These are the activations of a small neural network, seen along a few directions. Each row is one input.
In each table, some parts of the input vary, and every possible input appears once, in random order.
A made-up example of a description, with smaller parts first: one of 2 separate values, together with either a single point or one of 11 places around a ring or (one of 4 places along a line, together with one of 8 places around a ring).
Shared parts are said once, and a part with two or three values counts as separate values.

Other details of the inputs vary at random and push rows far along two fixed directions, the same in every table; ignore that.

Table:
row 1: [-15  -2 -59  -9  19  30  11  21 -16  45 -17 -13]
row 2: [ 20 -11  13  -8  -3 -64   2  10  55 -33  51 -17]
row 3: [ -4   1 -30  16   6  48 -13  22 -13  57 -20 -20]
row 4: [-17  34  15  17   3  17  -8  -9 -34  -8 -43  48]
row 5: [-11 -25 -58 -15   3  35  22  11 -12  39  -6 -18]
row 6: [ -1  -7 -61  -4  -2  16  10  15  -6  28  -3 -13]
row 7: [-13  35  44  29  11  29 -21   0 -47  -6 -35  25]
row 8: [-12   4  37  -7   4  -5   6   0 -16 -20  -6  34]
row 9: [ 14 -53 -57 -27  -4 -38  21  14  67  39  53 -58]
row 10: [ 40  18  64  15  -8 -43 -21 -16  38 -59  48 -10]
row 11: [-14  -4 -41  18  32  36  -6   7 -32  53 -27 -22]
row 12: [-25 -21 -55 -10  19  43  16   1  -6  59 -28  -6]
row 13: [-31   8   8  10  21  40 -14 -11 -61  27 -43   6]
row 14: [ -2   0 -55  -6  -2   7   7  16  -2  37  -3 -15]
row 15: [ 16 -36 -61 -21 -21 -27  21   4  48  30  47 -57]
row 16: [ 33   4  32  10   8 -45 -15 -12  38 -36  48 -29]
row 17: [ 19 -43 -55 -18  10 -15  -3  -6  46  44  47 -77]
row 18: [-16  29  64  -5  -5  -2   6 -11 -32 -48  -7  36]
row 19: [-14 -16 -57  -5   0  29  10  -5  -7  57 -24  -3]
row 20: [ -9  19  20  14  12  12   0  -8 -13 -32 -26  38]
row 21: [ -1  34  89   9 -17  14 -33 -19 -31 -39 -12  37]
row 22: [ 19 -14  44   0 -26 -30 -18  -7  48 -34  49 -41]
row 23: [-19  23  23 -13  -5   9   6  -4 -35   5 -18  22]
row 24: [-31  29  42   1   4  23  -2 -17 -42  -1 -47  53]
row 25: [-13  23  16   7   4   2  -8   8 -39  -6 -29  48]
row 26: [ 19   2  41  -3 -32 -44   9 -15  20 -65  43   2]
row 27: [-29  10  12   7   6  48 -19  -6 -54  29 -42   7]
row 28: [-15  13  39   7   2  19   5 -20 -26 -33 -27  46]
row 29: [ -6 -36 -56 -14  10  24  19  15  -2  46  -6  -8]
row 30: [-14  32  52   4   3  36 -29 -22 -58  -1 -36  39]
row 31: [ -3  17  16   5   2   3   4   4 -19 -36  -5  22]
row 32: [ 18 -13  29  -6 -22 -57   8  -7  36 -35  44  -3]
row 33: [ 13   0  24   5   4 -41   5  -8  54 -51  32  -8]
row 34: [-12  -5 -64   7  11  38   5   4 -14  41 -34   6]
row 35: [ -6   7  24   8 -12   4   1 -23 -16 -27 -16  36]
row 36: [ 21  23  40   9 -16 -13  -9  11  -6 -32 -30  12]
row 37: [ 14  -9  -2   1  -5 -31   3   7  20 -28  25   4]
row 38: [ 20   5  46  -7 -26 -17  -6  -4  -4 -30 -25   3]
row 39: [ 16  -9  23  -3   3 -51   2   8  44 -47  41  -3]
row 40: [-20   2 -60  -1  22  34   6  12  -7  62 -36  -1]
row 41: [ 25 -54 -74 -13  10 -27  17  24  68  17  50 -55]
row 42: [ 38   6  38  14 -15 -27 -18   0  48 -32  47 -27]
row 43: [ -3 -31 -57 -10   0  16  16  11  -6  46  -4  -5]
row 44: [ 10  12   8  -8  -6 -37   4   7  27 -22  31 -16]
Each input here is: one of 2 separate values, together with either a single point or one of 6 places around a ring or (one of 3 separate values, together with one of 5 places around a ring).
Changing only the choice among 2 separate values turns row 34 into row 35. The same change can be made to row 31. Which row results?
> row 5
Which other rows does row 16 become when the choice among 2 separate values takes its other values? List them by row number.
> row 17
Which other rows does row 10 become when the place on the ring of 6 takes its other values? List them by row number.
> row 3, row 7, row 11, row 16, row 42
Which other rows does row 12 become when the choice among 3 separate values takes its other values? List them by row number.
> row 8, row 18
Which other rows does row 23 become when the choice among 3 separate values takes its other values? List them by row number.
> row 9, row 24

Table:
row 45: [  1 -21 -35 -23   6 -58  21   2  70  -5  60 -33]
row 46: [ 21 -45 -32  -7  -4 -48  29  -9  96 -30  64 -23]
row 47: [ 26  35  83  20 -26 -15 -26 -23  21 -62   3 -10]
row 48: [ 14  17  77  25  -6 -23 -26 -38  21 -65  16 -16]
row 49: [-18 -23 -73  -9  21  11  27   4  17  56  -9   3]
row 50: [-13   7  18  15  32  27 -30   5 -35  31 -19   4]
row 51: [ 12  -2 -56   6 -12  42 -11   3   0  60  -2 -51]
row 52: [-25  23  15  -7  16  -8  13   3 -27 -24  -5  32]
row 53: [  5  -9  24   7   1 -31  17 -10  34 -73  36  18]
row 54: [ 23  -2  24   2 -23 -42   8  -7  35 -66   6  38]
row 55: [  0  24  23  10  12  35 -32  23 -41  37 -34  13]
row 56: [-15  18  -2  13  17  43 -29  -5 -56  34 -14   7]
row 57: [ 21 -29 -54   8   0  -1  -7 -18  44  33  48 -81]
row 58: [-29  32 -17  -8   7  17   5  17 -60  35 -60  57]
row 59: [  4   6 -15  -1  -3   1  19  24 -25 -22 -13  16]
row 60: [-12  31  16   3  -6  -2   6  -2 -34  -8 -53  71]
row 61: [-29   8 -19   4  23  34  20  14 -50  -2 -26  32]
row 62: [ -7 -69 -40 -43 -50  -1  25  -1  25  54  28 -55]
row 63: [ 14  19  50  10 -19 -27   3   1  -6 -87  -7  54]
row 64: [ 14   6  82  23  14 -33 -31 -14  29 -49  19 -16]
row 65: [ 10  22  52  14   7  15 -29   9  -3  -1 -27  -4]
row 66: [-41 -19   6 -42   0  58  15 -32 -73  51 -46  27]
row 67: [ 11  -5 -54  -1  -4  38 -16  21  -9  72   8 -39]
row 68: [ 13 -23 -73 -19  -4 -32  28  32  27  31  27 -42]
Changing only one part turns row 65 into row 64. The same change can be made to row 51. Which row results?
> row 57
What is each input in this table made of?
> one of 2 separate values, together with either a single point or one of 5 places around a ring or one of 6 places around a ring

Table:
row 69: [-16   0 -37  -8   3  32   4  13 -35  44 -31  11]
row 70: [ 15 -11  10  -2  -1 -46   8  -5  46 -38  50 -19]
row 71: [-10  16  45   4  -2  -1  -1 -16 -21 -36 -13  35]
row 72: [  5 -25 -67  -2  11  10   9  15  26  42   3 -30]
row 73: [-15  11 -10  10  17  60 -25   6 -50  58 -41  -8]
row 74: [ -8  44  77  24   1  28 -37 -19 -50 -18 -34  30]
row 75: [ 24  -8  13   0  -3 -52   3   2  52 -39  46 -19]
row 76: [ -2 -26 -63  -5  13  13  13   7  19  38   7 -26]
row 77: [ -5  25  47   6 -12   4  -4  -7 -34 -32 -24  43]
row 78: [-22  -7 -33  -7  12  29   9   3 -26  41 -24   7]
row 79: [ -5  37  47   9  -3  -5  -7   1 -32 -36 -22  44]
row 80: [ 17 -17  19 -10 -20 -38   8 -11  40 -33  37 -16]
row 81: [ 16 -17  17 -14 -18 -46   9  -7  44 -32  47 -21]
row 82: [  7 -21 -66  -4   2  12  10  18  20  42   0 -31]
What is each input in this table made of?
> one of 2 separate values, together with either a single point or one of 6 places around a ring
Changing only the choice among 2 separate values turns row 69 into row 77. The same change can be made to row 70. Which row results?
> row 76
